A small network was shown many inputs. Here are its activations along a few directions, one row for each input.
In each table, some parts of the input vary, and every possible input appears once, in random order.
A made-up example of a description, with smaller parts first: one of 2 separate values, together with either a single point or one of 11 places along a line or (one of 4 places along a line, together with one of 5 places around a ring).
Shared parts are said once, and a part with two or three values counts as separate values.

Other details of the inputs shift rows strongly along two fixed directions, in all tables alike. That doesn't count.

A family of inputs:
x1: [ -9 -11   8  42  15  22 -23 -25 -30   6   1]
x2: [ 45  -7 -42   0  -3 -11  22  24 118 -26   4]
x3: [-29 -51 -52  59  51  20  -8 -62 -51 -29 -16]
x4: [-45 -22  30  26 -10   2 -26 -37 -42 -32  29]
x5: [-44 -28   0  45   5  27 -20 -35 -42  21  12]
x6: [ 53  10 -41 -32  21  -7  39  29  13  -7 -28]
x7: [ 16   1 -36 -22  32 -17  21  24  -7 -58 -36]
x8: [ 14  55  19 -45 -10  -3   6  61  36  75 -16]
x9: [-46 -19 -17   7   0  -7  -7 -26 -34 -34  10]
x10: [  2 -56 -22  43  18  24  -5 -64 -44 -43  14]
x11: [-54  10  29  -2 -28 -12  -8  -1 -28  11  32]
x12: [ 23 -22 -59  33  39  -4   3   1 102 -41 -23]
x13: [-19   7  30  23 -12  10 -30 -16 -11  45  13]
x14: [ 64  -2 -44  -4  35  -1  26  -2   1 -41 -29]
x15: [ 37  29  -9 -39  17 -31   9  35  19 -42 -36]
x16: [-53 -61 -44  66   7  -9 -18 -59  47 -92  30]
x17: [-49 -15  29  24 -17  17 -18 -24 -21  52  15]
x18: [ 35  30 -16 -36  22 -25  11  30  15 -49 -35]
x19: [ 24  52  19 -49  -8 -11   7  68  42  75 -24]
x20: [-39  36  98   5 -54  18 -37  15  -1 102  48]
x21: [ 32  32  25 -57 -36  -8  29  53  35  56  -2]
x22: [ -8 -24   7  25 -22  12 -13 -43 -26   8  32]
x23: [ 40  21  -7 -37  25 -28  18  30  19 -54 -47]
x24: [ -9 -64 -57  33  17  13   5 -61 -42 -34   5]
x25: [-73 -16  38   8 -38  -6 -16 -25 -34   8  36]
x26: [  4  21  10 -46   1 -21  15  46  12 -12 -14]
x27: [-22  10  25  24  -8  16 -28 -19 -14  39  14]
x28: [-31  21  94  -5 -88  11 -18  -2  -3  90  69]
x29: [ 37   6  -6 -40  -3   2  28  35  18  18  -8]
x30: [-10 -22  -1  27 -17  18 -11 -47 -29   0  33]
x31: [ 51   4 -51 -37  19  -3  36  23  18 -12 -30]
x32: [ 26  -7 -22 -12   1   8  23  13  -5   2  -4]
x33: [ 10  11 -26 -38  15 -29  16  29   8 -35 -30]
x34: [-40  29  90  10 -54  13 -34   3  -1  94  38]
x35: [ 14  80  64 -56 -35 -30   4  73  29  35   8]
x36: [-13 -42 -35  70  51  21 -20 -69 -50 -38 -12]
x37: [ 32 -13 -43  -7  57   7  17  12   6 -18 -54]
x38: [ -7 -14  21  26 -26  21 -10 -28 -32  12  38]
x39: [ 41  30  -6 -30  23 -21  14  41   8 -51 -34]
Each input here is: one of 3 separate values, together with either a single point or (one of 2 separate values, together with one of 6 places around a ring).
Changing only the choice among 3 separate values turns x38 into x1. The same change can be made to x30. Which row results?
> x27
Change only the choice among 3 separate values in x11. List by row number the other rows that result.
> x3, x6
Change only the place on the ring of 6 in x19. List by row number the other rows that result.
> x3, x5, x8, x17, x37
Which other rows agree with x16 in the choice among 3 separate values? List them by row number.
> x4, x7, x9, x11, x15, x18, x23, x25, x26, x33, x35, x39

A family of inputs:
x40: [-11 -33 -10  26  -3   7  -7 -43 -18 -25  16]
x41: [ -4   3   4  -7   2  -7   1  13  12 -11  -5]
x42: [-27  13  30   8 -30   9 -18   2   7  49  31]
x43: [-11 -28 -12  32   1  10  -4 -38 -23 -25  19]
x44: [ -3  23  34 -15 -23   1  -3  32  32  46  11]
x45: [-33  -5  21  26 -14   3 -18 -22 -19  -3  26]
x46: [20 24 14 -7 -3  0  2 24 25 21 -3]
x47: [ 64  63   4 -75  23 -23  29  81  20  11 -58]
x48: [ 61  54   6 -61   8 -28  21  71  58  -2 -41]
x49: [-30   4  28  -5 -42   0  -2   1   3  42  36]
x50: [-19  10  42   9 -33   6 -20  -4  10  43  28]
x51: [-31 -19  19  14 -27  10  -8 -19 -10  12  36]
x52: [-25 -30 -29  31  20   3 -11 -38 -25 -43   2]
x53: [ 40 -24 -55  -4  50   4  23 -16 -40 -53 -46]
x54: [ -4 -25 -29  16   8   5   1 -26 -13 -25   7]
x55: [ -2   6  14   0   2  10  -6  -1 -30  30  -5]
x56: [-17  -3   4   8  -7   3  -4  -4   9  24   7]
x57: [ 31 -31 -82   4  69 -13  24 -13   1 -89 -61]
Changing only one part turns x53 into x47. The same change can be made to x43. Which row results?
> x45
What do these inputs look like to the network?
> one of 3 separate values, together with either a single point or one of 5 places around a ring
A walk changes only the place on the ring of 5. It starts at x54 and steps to x49. List the rest of the walk in order.
> x51, x40, x43
Change only the place on the ring of 5 in x57. List by row number the other rows that result.
> x41, x45, x48, x52

A family of inputs:
x58: [-44  -2  54  20 -28  24 -25  -8  -9  28  36]
x59: [-32 -60 -18  34   9  16  -4 -73 -41 -42  -2]
x60: [-56  45  69 -20 -72  -7 -32  14 -16  83  44]
x61: [-52  46  71   5 -46  14 -18  26  -8 104  49]
x62: [-24 -64 -25  32  23  20   7 -56 -37 -54   8]
x63: [-12 -48 -33  61  15  29   2 -55 -59 -29  16]
x64: [ 58  14 -62 -14  58 -15  35  20   7 -29 -77]
x65: [-38 -55 -16  32  15  -2   1 -52 -56 -63  23]
x66: [-36  45  74   7 -54  19 -16  25  -9  94  56]
x67: [ 27  84  63 -77 -18 -12  11 110  74  72 -22]
x68: [-24 -68 -45  79 -14   9 -16 -65  48 -67  50]
x69: [ 22  61  27 -55  10 -31  11  85  40  12 -29]
x70: [-45 -74 -54  61 -12   1  -5 -71  47 -57  40]
x71: [-12 -39 -28  41   3  14 -21 -67 -60 -51  16]
x72: [ 68  -1 -63 -19  81   0  19  34  30 -27 -75]
x73: [ 39  -6 -49 -26  55  -8  29  34  24 -50 -75]
x74: [-38 -10  12  29  17 -11 -25 -34 -32 -29   0]
x75: [-69   1  46  10 -34 -11 -20   3 -28  24  30]
x76: [ 67  24 -49 -50  33  -9  55  55  20  -7 -55]
x77: [-28  52  80   9 -56  12 -21  10  -9  95  50]
x78: [ 79  42  17 -47 -10  -5  13  59  45  47 -26]
x79: [ 42  54   6 -80 -16 -17  28  72  26  21  -2]
x80: [-38  23  47  10 -39   8 -38 -20 -29  33  45]
x81: [ 74  33 -14 -38  43  -9  21  44  47 -34 -66]
x82: [-22 -51 -36  46  21  22  13 -60 -61 -26  22]
x83: [ 65  31 -44 -69  21 -24  32  40  18 -30 -54]
x84: [-59  -7  44  -4 -45  -7  -8  -4 -31  19  42]
x85: [-49 -42 -15  45  19 -12 -19 -58 -54 -53  -8]
x86: [-29 -27 -36  38  35   7 -28 -62 -51 -48  -7]
x87: [-35   1  41  26 -15  16 -38 -25 -13  65  24]
x88: [-37 -57 -41  82   5   9 -25 -65  53 -64  43]
x89: [ 61  38  10 -65 -11 -12  22  57  44  57 -32]
x90: [ 58  34 -17 -39  51 -14  18  44  47 -26 -73]
x91: [-30  -7  42  26 -24  28 -32 -10 -13  61  41]
x92: [-37   9  65 -18 -69  16 -15  18  -2 108  52]
x93: [-50 -44 -42  34  17   9 -19 -50 -61 -40   3]
x94: [-32 -66 -31  29  17  21   5 -55 -38 -50  -4]
x95: [ 50  76  46 -74 -26 -22   9  94  64 101 -32]
x96: [ 55  52   4 -64 -16 -11  18  75  27  12 -11]
x97: [ 64 -10 -70 -24  67  -7  27  36  24 -25 -80]
x98: [  5 -67 -39  52  25  31 -10 -54 -41 -30   3]
x99: [-54  31  61 -37 -82   4 -15  23 -19  78  62]
x100: [ 60 -17 -78 -11  30 -27  41  17 115 -76 -17]
x101: [ -3 -41 -27  63  12  23  -3 -69 -59 -29   9]
x102: [ 40  -8 -83  -2  37 -32  26  28 118 -65 -45]
x103: [-43  53  77   7 -48   8 -23  10  -8 104  43]
x104: [-33  21  89  -8 -74  19 -17  25   6  71  56]
x105: [ 42  17 -62 -31  62 -10  13  32   7 -53 -57]
x106: [-42  -1  58  13 -49  -1 -18   1 -29  16  53]
x107: [-31 -17   9  29  11  -1 -17 -18 -32 -39  14]
x108: [ 54  25 -23 -44  38 -20  27  46  42 -23 -77]
x109: [ 58  27 -22 -61  24 -40  37  47  25 -41 -58]
x110: [ 66  29 -15 -57  29 -40  38  45  25 -45 -45]
x111: [  0 -39  -8  22   5  14  -6 -50 -28   9  15]
x112: [ 46 101  74 -77 -30 -39   7 104  60  49 -14]
x113: [-37  40  74 -32 -78  -4 -17   6 -16  75  68]
x114: [-14 -45 -43  42  19  14   9 -69 -57 -27  -5]
x115: [ 30 -26 -31  30  44  15 -12 -34 -11 -22 -27]
x116: [-10 -45 -16  46  15  -4 -11 -58 -52 -74   3]
x117: [ 86  -1 -44 -23  49  -6  31  20  29 -68 -70]
x118: [ 58   9 -73 -20  67 -10  44  39  10 -34 -78]
x119: [-23 -57 -12  37  14  16  -3 -74 -40 -47  10]
x120: [-53 -55 -46  79  15   4 -27 -65  54 -55  33]
x121: [-28   8  41  15 -41  10   0 -27 -34  57  51]
x122: [-45  47  72 -16 -64  10 -33  27 -10  71  62]
x123: [-30 -20  36   9 -36  21 -11 -16 -20  63  53]
What do these inputs look like to the network?
> one of 6 places around a ring, together with either a single point or (one of 2 separate values, together with one of 5 places around a ring)
Changing only the place on the ring of 6 turns x108 into x119. The same change can be made to x97. Which row results?
> x123
Changing only the place on the ring of 6 turns x88 into x100. The same change can be made to x77. Which row results?
> x121
A walk changes only the place on the ring of 5. It starts at x95 and steps to x108. List the rest of the walk in order.
> x85, x60, x64
A walk changes only the place on the ring of 6. It starts at x104 and steps to x58. List the rest of the walk in order.
> x67, x73, x94, x62
Change only the place on the ring of 6 in x111. List by row number the other rows that result.
> x78, x87, x89, x95, x115
Change only the choice among 2 separate values in x65. List by row number the other rows that result.
> x110

A family of inputs:
x124: [ 51  22  -8 -22   7 -15  22  29  49 -12 -28]
x125: [-24  39  57 -20 -39   1 -20  22  -7  93  20]
x126: [-17 -21 -15  22   5  -5  -9 -13   3 -31   3]
x127: [-14   4  10  -4 -27   2  -1   0  25  28  16]
x128: [ -1 -48 -37  20  35  19  10 -39 -50 -38 -21]
x129: [ -9  16  29 -32 -26 -12   2  15 -24  17  11]
x130: [-34   0   5  21 -18  15  -6 -21 -44  30  33]
x131: [ -3 -38 -45  28  45  -9   8 -30  -1 -68 -16]
x132: [ 23  22 -10  -1   9   2   9   7 -18  -3  -3]
x133: [-38   2  30  12 -33  -7 -10  -8  10  14  25]
x134: [-18 -14  18  30 -24   7 -20 -18   3   7  32]
x135: [ 26  -8 -26   6  15   0   6 -12  23 -35 -15]
x136: [ 14  23  21 -12 -22   0  -7  28  37  21  18]
x137: [ -4 -36 -51  26  36  -2  -5 -26   0 -69 -14]
x138: [ 57  32   0 -33  30  -2  16  46  15   3 -50]
x139: [  8 -12 -13  -9  28   1  10  -1 -28 -37 -29]
x140: [ 39  42  -6 -42  31 -22   7  45  13   3 -52]
x141: [ -1   8   9  -7 -24  -3   0  25  31  31  12]
x142: [-40  -7  14  16 -21   0 -15 -22   5  -3  23]
x143: [ 40  24  -7 -35   8 -17  30  51  56  15 -20]
x144: [  7  11   6 -13 -19  -7  13  20  36  24  -3]
x145: [-29 -14   2  11 -17  10 -10 -17  10  18  30]
x146: [-35 -12  13  16 -30  11 -17  -9   8  30  38]
x147: [-22 -13  35  16 -19  20 -12 -26 -45  16  25]
x148: [ 17  -3 -13  12  30   2 -11 -20 -26 -10 -25]
x149: [ 64  26  -8 -53   8 -15  26  37   2  -9 -32]
x150: [ 19  16  11 -45 -18  -7  17  28 -11  30  -3]
x151: [  5 -23 -11  28  15   1   2 -24   6 -27   8]
x152: [-13   0 -21  15  16   0   1 -15 -39 -25   0]
x153: [-30  -7  23  15  -8  19 -12 -11 -32  38   8]
x154: [ -4  -4  -4   3  30   3  -3   0 -24 -19 -30]
x155: [-17 -17 -21  12  13  -1  -7 -19   8 -35   5]
x156: [-16 -10  11  18 -14  11 -16 -24   9   2  33]
What do these inputs look like to the network?
> one of 3 separate values, together with either a single point or one of 4 places along a line or one of 6 places around a ring
Changing only the choice among 3 separate values turns x138 into x153. The same change can be made to x151. Which row results?
> x143
Change only the place on the line of 4 in x148. List by row number the other rows that result.
> x138, x147, x149
Change only the choice among 3 separate values in x125. List by row number the other rows that result.
> x140, x148
